Each row below holds a small network's activations on one input, seen along a few directions.
Each table varies a few parts of the input and shows all the possible inputs, shuffled.
A made-up example of a description, with smaller parts first: one of 4 places along a line, together with either a single point or one of 11 places around a ring or (one of 3 separate values, together with one of 5 places around a ring).
Shared parts are said once, and a part with two or three values counts as separate values.
In the rows, 128 means zero.

Other details of the inputs vary at random and push rows far along two fixed directions, the same in every table; ignore that.

Rows:
row 1: [109 126 126 145 137 131 137 159 103 156 127 138 150]
row 2: [132 137 131 122 116 120 137 117 141 120 141 128 113]
row 3: [112 131 125  87  96 147 142 119 144 102 130 125 108]
row 4: [ 89 141 111 108  88 139 169 133 132 137 150 126 115]
row 5: [111 144 108 133  41  97 139 112 139 102 163 104 112]
row 6: [103 115 125 136 178 150 132 188  90 167 109 154 160]
row 7: [116 131 116 105  40 115 127 105 152  73 146 101 105]
row 8: [120 116 127 112 148 135 126 151 125 137 118 132 130]
row 9: [128 127 129 119 132 125 134 126 136 127 131 131 119]
row 10: [154 103 149 113 205 154  82 147 126 126  77 149 139]
row 11: [225 139 168 201 199  85  53  77 140 124 109 148 131]
row 12: [130 138 115 102  61 125 147  74 150  86 151  87 106]
row 13: [237 157 154 213 133  59  70  23 152  94 145 100 118]
row 14: [112 127 135 140 183 156 145 163 101 176 120 159 151]
row 15: [ 93 124 115  78  81 150 154 125 143 105 133 120 109]
row 16: [106 101 130  82 179 173 115 177 120 129  83 144 139]
row 17: [ 94 120 114  78  79 149 150 130 142 104 129 116 112]
row 18: [108 125 115 110  98 122 136 146 131 115 138 119 122]
row 19: [106 121 130 136 180 156 148 167  99 178 117 158 153]
row 20: [113 124 122 120 147 141 136 150 121 150 119 138 133]
row 21: [104 125 125 141 128 135 145 152 104 160 133 136 146]
row 22: [114 122 124 124 150 136 123 158 118 144 114 136 139]
row 23: [175 130 146 167 160 101  82 109 131 129 116 134 131]
row 24: [101 117 119 101 133 138 138 164 125 132 121 128 131]
row 25: [152 129 135 137 126 107 114 111 141 116 131 125 119]
row 26: [149 135 133 168 162 127 134 110 109 151 133 123 146]
row 27: [111 147 117 155  40  99 161 100 131 126 174 110 121]
row 28: [180 133 140 150 167 111 109  91 135 120 126 115 129]
Each input here is: one of 4 places along a line, together with either a single point or one of 6 places along a line.
Q: The inputs of row 14 and row 2 match in every part but the place on the line of 4. If row 27 is changed in the same way as row 14 into row 2, which row does it become?
A: row 25

Rows:
row 29: [148 112 149 128 201 144  91 154 123 141  88 161 138]
row 30: [107 130 118 112  69 130 140 115 137 106 139 113 118]
row 31: [113 135 117 108  86 133 152 108 138 112 143 112 115]
row 32: [149 135 133 154 131 103 117 113 133 132 135 128 125]
row 33: [129 126 131 113 147 142 132 128 131 128 121 133 125]
row 34: [191 142 147 187 126  76  82  83 139 107 138 122 126]
row 35: [147 120 136 128 157 128 104 133 129 120 111 130 131]
row 36: [152 133 134 158 128 105 111 115 126 123 134 123 131]
row 37: [146 126 140 135 126 120 105 117 137 110 122 134 124]
row 38: [107 136 110 129  73 118 149 121 127 122 152 105 125]
row 39: [124 129 134 140 133 126 125 140 122 140 126 142 135]
row 40: [157 116 148 127 219 153 102 140 120 143  90 152 141]
row 41: [ 73 120 108  85  84 156 163 151 125 123 133 123 124]
row 42: [ 75 114 115  71 165 183 166 182 115 157 109 145 132]
row 43: [144 127 132 128 130 115 107 123 139 115 123 128 120]
row 44: [127 121 127 114 140 133 120 141 130 122 119 129 128]
row 45: [126 120 124 115 139 138 120 137 127 122 115 122 132]
row 46: [108 141 117 128  85 121 158 115 134 132 154 121 116]
row 47: [193 145 149 186 132  89  93  67 138 113 139 122 126]
row 48: [ 67 120 110  96 114 163 171 177 107 154 130 137 139]
row 49: [ 70 103 108  66 171 190 163 193 107 159  99 135 144]
row 50: [124 120 132 117 129 138 121 136 129 120 117 135 128]
row 51: [110 140 115 129  78 127 160 106 130 128 154 110 122]
row 52: [150 121 138 126 164 128 108 129 131 124 112 133 129]
row 53: [125 122 127 113 142 133 120 144 131 125 117 131 126]
row 54: [148 135 140 159 122 105 109 116 131 129 132 139 127]
row 55: [129 126 127 137 144 129 131 132 118 140 128 127 138]
row 56: [105 135 118 131  74 125 147 121 125 125 147 117 127]
row 57: [125 127 131 140 132 131 125 135 116 137 125 136 139]
row 58: [129 119 127 112 149 140 125 135 126 126 115 126 131]
row 59: [191 136 149 161 136  86  79  82 152 101 127 124 114]
row 60: [108 138 114 129  78 114 157 120 131 125 157 112 121]
row 61: [111 135 110 111  51 113 144 107 143  95 154  99 111]
row 62: [154 113 146 124 215 143  96 151 123 143  90 151 140]
row 63: [155 121 140 152 190 131 105 133 114 148 107 137 147]
row 64: [130 131 131 137 143 135 139 125 121 142 131 132 133]
row 65: [125 129 125 138 133 119 126 140 124 139 129 133 130]
row 66: [115 137 113 111  53 113 150 101 146  97 158  98 107]
row 67: [125 126 124 137 139 127 126 139 116 137 127 127 138]
row 68: [189 139 151 159 142  97  86  78 150 107 126 130 114]
row 69: [128 134 131 137 141 131 137 127 125 143 132 136 130]
row 70: [152 132 141 152 163 125 119 118 124 140 124 139 135]
row 71: [109 136 115 129  83 119 156 121 127 127 154 111 123]
row 72: [128 124 128 114 148 148 131 126 127 130 115 128 130]
row 73: [ 67 113 110  88 167 173 171 197 102 174 115 144 144]
row 74: [143 122 143 130 151 129 102 132 133 122 110 144 128]
row 75: [107 143 117 135  45 107 152 110 135 113 164 114 117]
row 76: [106 139 113 129  74 111 150 127 132 124 155 114 120]
Q: Describe the family of inputs behind these rows.
A: one of 2 separate values, together with one of 4 places along a line, together with one of 6 places along a line
Q: The inputs of row 56 and row 30 match in every part but the choice among 2 separate values. If row 55 is changed in the same way as row 56 into row 30, which row does it become?
A: row 58
Q: The inputs of row 40 and row 64 match in every part but the choice among 2 separate values. If row 41 is changed in the same way as row 40 into row 64, which row does it become?
A: row 57
Q: Which other rows does row 49 become when the place on the line of 4 takes its other values? List them by row number.
A: row 30, row 45, row 72
Q: Start at row 46 and move only the place on the line of 6, one step at a time. The first step leads to row 69. Which rows follow, in order?
A: row 70, row 64, row 47, row 51
Q: Which other rows does row 60 become when the choice among 2 separate values takes its other values? List them by row number.
A: row 52

Rows:
row 77: [119 128 131 108 140 150 161 139 119 138 132 131 138]
row 78: [127 137 127 121 103 123 156 110 128 120 156 107 127]
row 79: [113 124 134 109 147 153 157 132 120 136 134 137 137]
row 80: [ 61 110  93 103  89 144 168 192 105 131 141 116 143]
row 81: [120 118 132  98 129 145 136 151 124 117 116 130 137]
row 82: [ 79 115 107  77 100 147 166 165 116 120 135 104 133]
row 83: [105 131 125 128  82 125 135 154 123 115 137 130 135]
row 84: [169 123 145 167 242 134  83 146  98 174  86 154 155]
row 85: [115 121 132 104 214 185 144 147 114 155  99 150 142]
row 86: [114 118 108 108  83 118 146 128 129  99 148  94 128]
row 87: [122 115 141  95 212 154 145 176 123 162 112 167 127]
row 88: [103 129 121 127  85 122 132 156 118 116 142 121 136]
row 89: [157 140 130 134  83 110 107  71 156  76 142 110 111]
row 90: [212 150 153 180  58  50  75  37 162  55 160  89 108]
row 91: [ 99 146 121 127  76 103 163 141 144 130 170 142 108]
row 92: [ 65 130 104  99  87 164 183 149 115 156 139 144 124]
row 93: [143 126 137 140  76 110 108  88 150 102 131 122 109]
row 94: [211 111 144 163 228 118  52 109 131 111  87 125 145]
row 95: [209 129 172 174 220  95  65 103 149 151 100 163 120]
row 96: [116 116 118 147 176 135 139 171  92 162 128 138 155]
row 97: [110 117 110 128 139 134 152 134 120 156 125 112 136]
row 98: [ 59 115 113  97  80 159 166 181 114 129 132 147 130]
row 99: [125 126 132 105 210 179 145 149 115 156  97 143 144]
row 100: [168 102 136 157 240 131  61 160 106 152  73 149 162]
row 101: [106 125 104 135 139 133 147 142 109 159 129 121 141]
row 102: [ 72 126 100  99 100 148 183 147 117 159 137 104 127]
row 103: [135 146 127 152 115 112 122 106 125 141 141 121 130]
row 104: [128 114 138 109 169 130 103 158 143 145 100 152 115]
row 105: [125 127 115 128 108 117 162 111 123 120 154  98 131]
row 106: [105 103 109 110 136 139 129 154 120 140 111 112 137]
row 107: [109 143 129 148  87 123 152 124 126 128 160 136 132]
row 108: [112 121 121 111  95 127 125 130 132 126 127 107 123]
row 109: [ 56 120 112  97  84 156 165 183 115 129 135 138 136]
row 110: [123 135 120  92 106 124 127 125 158 105 138 127  91]
row 111: [114 116 122  94 135 164 133 133 130 114 110 141 122]
row 112: [106 138 119 124 126 148 147 143 116 160 127 140 137]
row 113: [120 115 131 138 165 130 110 178 101 136 108 137 149]
row 114: [122 131 138 142 164 143 135 163 105 160 124 153 151]
row 115: [124 131 115 102 106 136 129 118 138 102 132 102 120]
row 116: [161 141 122 136  83  97 107  77 148  79 142  86 111]
row 117: [126 145 115 117 112 137 155  99 135 120 147 101 119]
row 118: [174 123 159 177 238 130  86 154  99 164 100 162 161]
row 119: [170 115 154 151 232 140  61 157 112 151  66 167 157]
row 120: [ 68 141 103  89  91 135 178 160 136 158 148 146 107]
row 121: [102 129 110 119  87 118 124 137 119 125 131 108 126]
row 122: [156 132 151 154 145  90  88 142 144 115 124 156 120]
row 123: [125 135 102 125 117 133 161 102 131 119 145  92 122]
row 124: [116 123 123 111 150 142 160 143 109 142 134 114 138]
row 125: [156 140 139 160  77 104 127  64 149 116 147 123 107]
row 126: [158 148 136 158  77  98 126  70 149 121 148 109 113]
row 127: [120 134 113 112 154 149 156 124 122 137 125 106 129]
row 128: [ 64 111 100  81  96 152 161 167 117 144 124 104 126]
row 129: [128 124 133 111 180 168 144 121 122 139 110 151 128]
row 130: [148 146 142 177  66  98 131  85 137 109 167 134 117]
row 131: [191 148 152 186  80  68  63  54 154  82 138 122 115]
row 132: [124 126 131 151 173 132 130 162  98 159 127 138 148]
row 133: [171 114 150 153 233 132  57 155 111 150  71 157 158]
row 134: [104 127 122  89  88 119 145 142 149 107 149 127  99]
row 135: [130 145 133 153 114 119 122  99 131 137 139 135 127]
row 136: [163 159 131 137  90  91 129  68 170  99 163 119  81]
row 137: [202 142 155 178  89  72  65  56 160  90 130 110 116]
row 138: [157 120 155 138 180 142 124 116 120 132 116 154 136]
row 139: [157 128 144 137  76 104 114  83 146  78 142 122 112]
row 140: [113 113 135  99 136 150 132 146 125 115 117 136 136]
row 141: [106 126 123 123  80 129 125 123 132 116 126 139 118]
row 142: [111 121 129 116  93 129 125 118 140 119 124 122 120]
row 143: [215 146 166 204 130  72  69  36 158 107 132 124 120]
row 144: [158 129 136 121 154 137  98 116 137 106 109 126 127]
row 145: [ 95 136 113 103  70 111 134 141 149 120 143 136  99]
row 146: [109 125 121 118 136 147 150 138 121 160 125 121 133]
Q: Describe the family of inputs behind these rows.
A: one of 2 separate values, together with one of 5 places along a line, together with either a single point or one of 6 places along a line
Q: The inputs of row 91 and row 122 match in every part but the choice among 2 separate values. If row 135 is changed in the same way as row 91 into row 122, which row does it become?
A: row 131
Q: The inputs of row 146 and row 108 match in every part but the choice among 2 separate values. If row 101 is changed in the same way as row 146 into row 108, which row does it become?
A: row 100
Q: Which other rows does row 93 become when the place on the line of 5 takes its other values? List them by row number.
A: row 98, row 111, row 139, row 141
Q: Which other rows does row 144 become when the choice among 2 separate values takes its other values? List them by row number.
A: row 99
Q: Which other rows does row 103 become when the choice among 2 separate values takes its other values? List them by row number.
A: row 133
Q: Which other rows does row 98 become when the place on the line of 6 takes its other values? List them by row number.
A: row 80, row 83, row 88, row 109, row 113
Q: Which other rows does row 102 become when the place on the line of 6 takes its other values? List them by row number.
A: row 97, row 125, row 126, row 143, row 146
